Each row below holds a small network's activations on one input, seen along a few directions.
Each table varies a few parts of the input and shows all the possible inputs, shuffled.
A made-up example of a description, with smaller parts first: line(4) and (point or ring(9) or (values(3) and ring(5))).
Shared parts are said once, and a part with two or three values counts as separate values.

Other details of the inputs shift rows strongly along three fixed directions, in all tables alike. That doesn't count.
To show where, the next rows are all for the same input, with only those details redrawn:
[-1 15 0 11 5 0 5 6 -10 5 -2 -1 0 0]
[-13 -17 1 17 24 26 1 -30 49 -5 10 2 -45 -7]
[-20 -4 -9 -7 -9 16 -12 27 4 -15 -8 -4 -18 3]
[-10 -6 17 3 -7 -16 11 -8 1 -9 8 6 -11 -13]
[12 20 20 26 15 -21 27 -31 -7 18 13 6 8 -12]
[-1 17 1 10 4 -1 7 4 -10 6 -1 -1 2 0]
[-7 9 -3 5 1 6 -1 13 -4 -1 -4 -3 -7 1]

Rows:
row 1: [-20 -1 -7 -5 -1 7 -6 19 -3 -2 -6 -2 -5 3]
row 2: [-15 2 -11 -5 -13 7 -14 34 -12 -14 -7 2 -2 3]
row 3: [22 15 -6 5 6 -5 -1 -11 -8 20 -3 7 22 5]
row 4: [2 -34 28 -24 -37 -47 13 -20 -8 -18 8 13 6 -18]
row 5: [-27 -14 -3 -13 -6 18 -9 22 -4 -17 -8 -8 -14 4]
row 6: [-10 2 -3 0 -3 4 -1 26 -13 1 -9 -8 11 8]
row 7: [-1 13 -5 7 9 -3 9 12 -8 11 -5 -1 16 4]
row 8: [33 23 2 18 14 -6 9 -29 -11 31 1 3 30 9]
row 9: [11 6 -11 -12 -11 9 -10 6 0 0 -12 -2 -4 4]
row 10: [-11 -20 3 20 32 30 3 -32 39 -4 10 1 -26 1]
row 11: [6 -8 -19 -18 -8 18 -11 13 -4 -7 -17 -8 2 11]
row 12: [6 -9 -17 -15 -7 4 -8 4 6 -1 -11 2 1 4]
row 13: [16 30 0 7 15 -8 5 -2 -9 12 24 -14 16 5]
row 14: [-24 -28 3 10 21 28 -1 -29 49 -7 8 -3 -40 0]
row 15: [1 -13 5 27 42 27 18 -41 43 8 9 -4 -21 -1]
row 16: [-11 3 -10 7 7 13 -15 17 -1 -1 -6 -1 -1 5]
row 17: [5 -12 -16 -21 -20 9 -13 17 7 -15 -14 0 -9 1]
row 18: [6 4 -10 -9 1 0 -9 28 -2 -4 21 -16 4 3]
row 19: [6 0 -6 -13 -5 1 -7 -1 1 6 -9 2 1 4]
row 20: [-6 0 15 9 3 -23 12 -13 -5 2 11 13 12 -8]
row 21: [12 2 -13 -8 -11 8 -13 6 1 -3 -8 5 2 3]
row 22: [0 6 -13 -7 3 10 -20 24 4 -11 22 -12 0 9]
row 23: [30 19 1 9 12 -1 8 -21 -17 22 -2 2 28 8]
row 24: [15 6 0 -8 -1 3 1 -10 -12 9 -8 -4 9 7]
row 25: [-24 -11 -9 -5 -7 14 -16 26 -3 -12 -7 -3 -4 9]
row 26: [26 12 -8 2 3 -4 1 -5 -8 17 -10 -2 18 2]
row 27: [-5 -10 15 4 -6 -17 14 -4 5 -10 7 8 -6 -13]
row 28: [-13 -9 18 3 -3 -18 7 -10 0 -5 7 4 -6 -13]
row 29: [-9 9 -1 1 -5 3 -1 17 -8 -3 -4 -2 -3 0]
row 30: [-2 -29 34 -27 -39 -47 11 -23 -10 -16 9 13 3 -17]
row 31: [27 22 -6 10 8 0 -4 -12 -8 23 -6 2 25 5]
row 32: [-18 -33 34 -12 -27 -48 15 -5 -4 -26 13 13 -2 -26]
row 33: [12 10 -12 -10 -7 1 -12 8 -13 9 -15 -5 9 6]
Changing only one part turns row 11 into row 23. The same change can be made to row 17. Which row results? -> row 21
What do these inputs look like to the network? -> values(3) and (point or (values(2) and line(5)))
Which other rows does row 8 become when the values(3) part takes its other values? List them by row number. -> row 4, row 30
Which other rows does row 1 become when the values(2) part takes its other values? List them by row number. -> row 19
